Each row has a name. After each piece below comes the name of the row it's from, unless a question asks for something else. Each question is about the rows just above it.

magov: 10; -11; 24; 5; 3; -48; -2; -13; 27; -12; 3; -11; -11; -7; -12; 7; 26; 27; 0; -29; 0; -28; 12; -25; -21; -10; 2; 0; 51; -9; -10; 36; 2; -8; -6; 26; -14; -18; 31; 8; 18; -17; -34; -23; 17; -10; -31; 27; 10; -4; 13; 34; -12; -45; 5
zazu: 0; -13; -51; -40; 8; 21; -3; -7; -24; -13; -10; -23; 29; 34; 25; 1; 20; 27; 0; -4; 0; 19; 12; 43; -4; -35; 2; 29; -48; -35; -33; -17; -10; -22; 50; 7; 0; -11; -18; -16; -16; 14; -38; -26; -6; 12; 4; 32; -26; 15; 16; -36; 51; -21; -12
rez: 10; -22; 6; -1; -6; 38; 5; 66; -2; 16; -13; 63; 13; 15; -2; -8; -47; 19; 7; -7; 2; 12; 14; 30; 16; 4; 17; -3; -54; -8; -21; -4; 19; -20; -3; 3; 35; -3; -78; -34; 11; -2; 26; 8; 7; 7; -3; -27; 10; -21; -34; -15; -8; 31; 10
Sunid: 12; 4; 1; -5; 10; 7; -51; 20; 32; -7; 5; -6; 7; 11; 13; -8; 20; 39; 38; -12; 0; -8; -29; -8; -1; -53; 15; 18; -10; -9; -24; 12; -7; -78; 27; 33; -20; -29; 21; 16; -1; -9; -6; -10; -1; 7; -13; 76; -25; -15; 1; 33; 16; -12; -10
rekuf: -18; -12; -58; 7; -26; 56; 17; 39; -17; 2; -2; 22; 3; 26; -10; -5; -28; -12; 0; -3; 0; -5; 27; 51; 18; -41; 28; -15; -14; -9; -21; 9; 7; -18; 15; 9; -37; 17; -18; -52; -37; -30; -27; -1; 14; -11; -12; 38; -4; -5; 5; -19; 36; -3; 5
boz: 28; -11; 40; -1; 9; 13; -51; -2; 25; -7; -10; -15; 12; -3; -2; -5; 6; 27; 31; -7; -5; -5; -16; -17; -1; 5; -20; 28; 3; -10; -10; -2; 2; -29; -3; 5; 10; -49; -35; 35; 7; -11; 27; 1; -16; 22; -12; -16; 21; -13; -39; 53; -9; 12; 5
puzas: 12; 4; 1; -5; 10; 7; -51; 20; 32; -7; 5; -6; 7; 34; 13; -8; 20; 39; 38; -12; 0; -8; -29; -8; -1; -53; 15; 18; -10; -9; -24; 12; -7; -78; 27; 33; -20; -29; 21; 16; -1; -9; -6; -1; -1; 7; -13; 76; -25; -15; 1; 33; 16; -12; -10
vid: -12; -43; 4; -20; 10; 9; -3; 3; -3; -43; -37; -1; 3; 1; -2; 16; 6; 27; -29; -8; 7; 41; 75; 24; -32; -33; -27; -9; -28; -23; -34; 12; 2; -7; -3; 6; 44; -22; -84; 6; 8; -11; -31; -40; -6; 7; 0; -25; 20; -17; 11; 0; 6; -12; 5
linu: 12; 4; 1; -5; 10; 7; -51; 20; 32; -7; 5; -6; 7; 34; 13; -8; 20; 39; 38; -12; 0; -8; -29; -8; -1; -53; 15; 18; -10; -9; -24; 12; -7; -78; 27; 33; -20; -29; 21; 16; -1; -9; -6; -1; -1; 7; -13; 76; -25; -13; 1; 0; -28; -12; 2
pogav: 13; -1; 32; 27; -18; -47; 49; 16; 14; 35; 16; 44; -12; -7; -22; -3; -21; 3; 0; -22; 2; -40; -4; -21; 7; 45; 32; -15; 39; 10; 17; 13; 18; 24; -30; 6; 0; 17; 29; -32; 38; -5; 7; 2; 44; -14; -25; -16; 10; 3; -12; -2; -40; -12; 17
Luten: 16; 9; 26; 21; 0; -5; -20; -17; 24; 3; 12; -21; -4; -11; -11; -6; 6; 0; 23; -7; -9; -39; -32; -34; 4; 12; 2; 12; 56; 3; 13; 9; 2; -8; -6; 6; -34; -17; 38; 19; 0; -20; 11; 10; 3; 4; -18; 11; 10; 10; -16; 48; -15; -7; 5
linu without one entry, shuffled: 0; 5; 2; -8; 21; -9; -12; -29; 10; 15; 16; -5; 32; 12; -24; 1; -1; -28; 38; -1; 20; 7; -9; 7; -7; 13; 39; 7; 18; -13; -51; -1; -8; 27; -13; 12; -20; 0; 1; -8; -78; -25; 34; -10; 4; 33; -7; -1; 20; 76; -29; -12; -6; -6. Gone:  -53
Which entry of Sunid is missing from 76; 12; -25; -5; 32; -9; -78; -29; 21; 7; -15; -1; 1; 0; 33; 4; -10; 15; -51; -29; -10; -8; 16; -20; 13; -53; 39; 1; -12; -7; -8; 7; -7; -6; -1; 27; -12; 20; 38; 33; -10; 10; -8; 16; 11; 12; -13; -9; 5; -24; -6; 20; -1; 7?  18
Shuffled zazu with one entry gone: 19; -12; 51; 12; 43; 4; -16; -40; 34; 50; 0; -26; -26; 14; -13; 29; -51; -6; 16; -10; 7; 29; 0; 21; 25; -4; -23; -48; 1; 15; 0; -7; -18; -11; 12; -35; 32; -4; -10; 2; -16; -3; -36; 0; 20; -38; -33; -17; -21; -13; -35; -24; 27; 8, missing  -22
Put -51; -49; -39; -35; -29; -20; -17; -16; -16; -16; -15; -13; -12; -11; -11; -10; -10; -10; -9; -7; -7; -5; -5; -5; -3; -3; -2; -2; -2; -1; -1; 1; 2; 3; 5; 5; 5; 6; 7; 9; 10; 12; 12; 13; 21; 22; 25; 27; 27; 28; 28; 31; 35; 40; 53 back in order: which row is it?  boz
What are the next 3 entries after 0; -25; 20; -17; 11?  0; 6; -12
Put 26; 3; -45; 12; 0; 0; 27; -18; -13; -17; 18; 31; 5; -6; 2; -23; -11; -34; -10; 10; 0; -28; -8; 36; -7; 24; 2; -12; -9; 5; -12; 27; 7; -11; -10; 10; -4; -2; 27; -10; -21; -14; 26; -25; -11; 17; 51; 3; 8; -31; -12; 13; -48; -29; 34 back in order: which row is it?  magov

Naka: 15; -14; -5; -16; 7; -30; -11; 20; 26; -21; 17; -6; 5; -28; -21; -16; -12; 46; 14; 13; -12; 32; 2; -1
beli: 14; 3; 15; 14; 15; -12; 27; 17; -2; -18; -4; -8; -21; 23; 15; 20; 10; 25; 15; 14; -1; 12; 43; -16
didal: -4; 41; 2; 13; 29; 6; 13; -13; -13; 36; 0; 4; 1; 7; -7; -2; 14; -25; 0; 3; -8; -17; 25; -10
nopoz: -20; 7; 8; -14; 17; -30; 26; 5; 7; 20; -21; -6; -11; -35; -1; -2; -34; -9; 28; 2; 5; 19; 0; -15
naseb: 45; 8; -43; 31; 9; 16; 36; -17; -12; -26; 28; 44; -21; 5; -23; -33; 44; 17; -23; 34; -40; -6; 42; -28
nevel: -22; 15; 35; -25; 47; -58; -40; 27; 31; 39; 17; -53; 28; -49; -7; 12; -48; 4; 41; 4; 18; 29; -4; 3
bami: 8; 7; -6; -20; -1; 7; 28; 17; -2; 5; -11; 5; 20; 0; -14; 19; 2; -30; -34; -9; -15; -35; -22; 26
gera: -35; 44; 45; -30; 48; -58; -41; 14; 17; 48; 8; -58; 22; -48; -10; 12; -51; -18; 34; -11; 19; 13; -5; 11
zunof: -1; 3; 15; 12; 43; -18; -8; 14; 17; 27; 23; -21; 15; -15; 15; 15; -12; -2; 20; 25; 14; 14; 10; -4
kabu: -4; -16; 9; -10; 18; -26; -9; 25; 29; 15; 5; -14; 19; -16; -10; 1; -15; 22; 29; 6; 0; 24; -8; -4
-58; -53; -49; -48; -40; -25; -22; -7; -4; 3; 4; 4; 12; 15; 17; 18; 27; 28; 29; 31; 35; 39; 41; 47 is which row reordered?  nevel
Which row holds these entries in another order? -21; 15; 12; 27; 14; 15; 17; 15; 43; 23; 15; -18; 14; -15; 3; 20; -1; 14; -8; -4; -12; -2; 10; 25  zunof
bami without one entry, shuffled: -15; -1; -22; 19; 7; 28; -11; -34; 7; 2; 5; -35; -20; -14; 5; 8; 0; -6; -30; -2; 17; -9; 26. Gone:  20
What are the next 3 entries after 7; -30; -11; 20; 26; -21; 17; -6; 5?  -28; -21; -16
Which row holds these entries in another order? -35; -34; -30; -21; -20; -15; -14; -11; -9; -6; -2; -1; 0; 2; 5; 5; 7; 7; 8; 17; 19; 20; 26; 28  nopoz
Which entry of nevel is missing from -7; 17; -25; 35; -22; 28; 12; -40; 3; 4; 4; 39; 18; 47; 31; 27; 41; -48; -49; -4; -58; 29; -53?  15

Gor: 15; 36; -36; -20; 11; 17; 12; 32; -17; -18; 51; 4; 31; -19; 14; -11; -8
liga: -8; 1; -8; -8; 29; -14; -9; 18; 9; -9; 14; -1; 17; -13; 2; -38; -22
Mifi: -19; 32; 26; 23; -4; 12; -83; 35; 36; 3; -37; -4; -8; -16; 61; 17; 27
pulu: 31; 13; 14; -22; 69; 35; 36; 12; -83; -9; 0; -44; -6; 16; -5; 27; -13
lamu: 2; 3; -3; -6; 12; -28; 20; 3; -31; -14; 19; -1; 10; 14; -4; 40; -30
toba: 29; -11; 6; 37; 5; -7; 36; 31; -8; -9; -8; 12; 22; -23; -18; 17; -2
guf: 29; -15; -9; -28; -4; 6; 8; 18; 15; 3; -37; -4; -8; 47; 61; 17; 27
vip: -20; -13; -3; -4; 7; -23; 28; -5; 19; -4; 44; 40; 24; 13; 16; -3; 5
bop: -3; -14; 13; 35; -2; -21; 23; -2; 20; 5; 9; 21; 12; -10; -6; 5; 22
tagum: -8; 1; -8; -8; 29; -14; -9; 18; 9; -9; 14; -1; 17; -13; 5; 3; 39
The row with -8; 1; -8; -8; 29; -14; -9; 18; 9; -9; 14; -1; 17; -13; 5; 3; 39 is  tagum
Give the next 3 entries after 35; 36; 12; -83.  -9; 0; -44

zived: 71; 7; 11; -6; 16; 7; -11; 32; 3; -13; -4
vufe: -11; -13; 11; -8; 20; 8; -14; 33; 5; -17; -5
ral: -1; 3; 3; -1; 1; 1; -2; 7; -1; 0; -1
niduz: 20; -13; 11; 5; -5; -17; 9; -8; -14; 33; -11
Which entry of niduz is missing from 33; 11; 20; -14; -13; -17; -8; 5; -5; 9?  -11
Shuffled vufe with one entry gone: -8; -13; -17; 33; 20; 5; -5; 8; -11; 11, missing  -14
What are the next 3 entries after -5; -17?  9; -8; -14
Which row holds these entries in another order? -5; -17; 5; 33; -14; 8; 20; -8; 11; -13; -11  vufe

Rek: 3; -1; 23; 12; 8; 67; -2; 47; -1
Vit: 8; 0; -2; 47; 8; 0; -2; 9; -1
zutut: 12; 67; -2; 47; 8; -1; 3; -1; 22
Sim: 9; 18; -6; 12; 67; 47; 2; 8; 0
What are the next 3 entries after 47; 8; -1?  3; -1; 22
zutut without one entry, shuffled: 12; 67; 8; -1; -1; -2; 47; 3. Gone:  22
8; 0; -2; 47; 8; 0; -2; 9; -1  Vit
0; 8; 2; 47; 67; 12; -6; 18; 9 is which row reordered?  Sim
Which entry of Sim is missing from 2; 18; 47; -6; 67; 12; 8; 9?  0
Where do 12; 67; -2; 47; 8; -1; 3; -1; 22 appear?  zutut
22; -1; 3; -1; 8; 47; -2; 67; 12 is which row reordered?  zutut

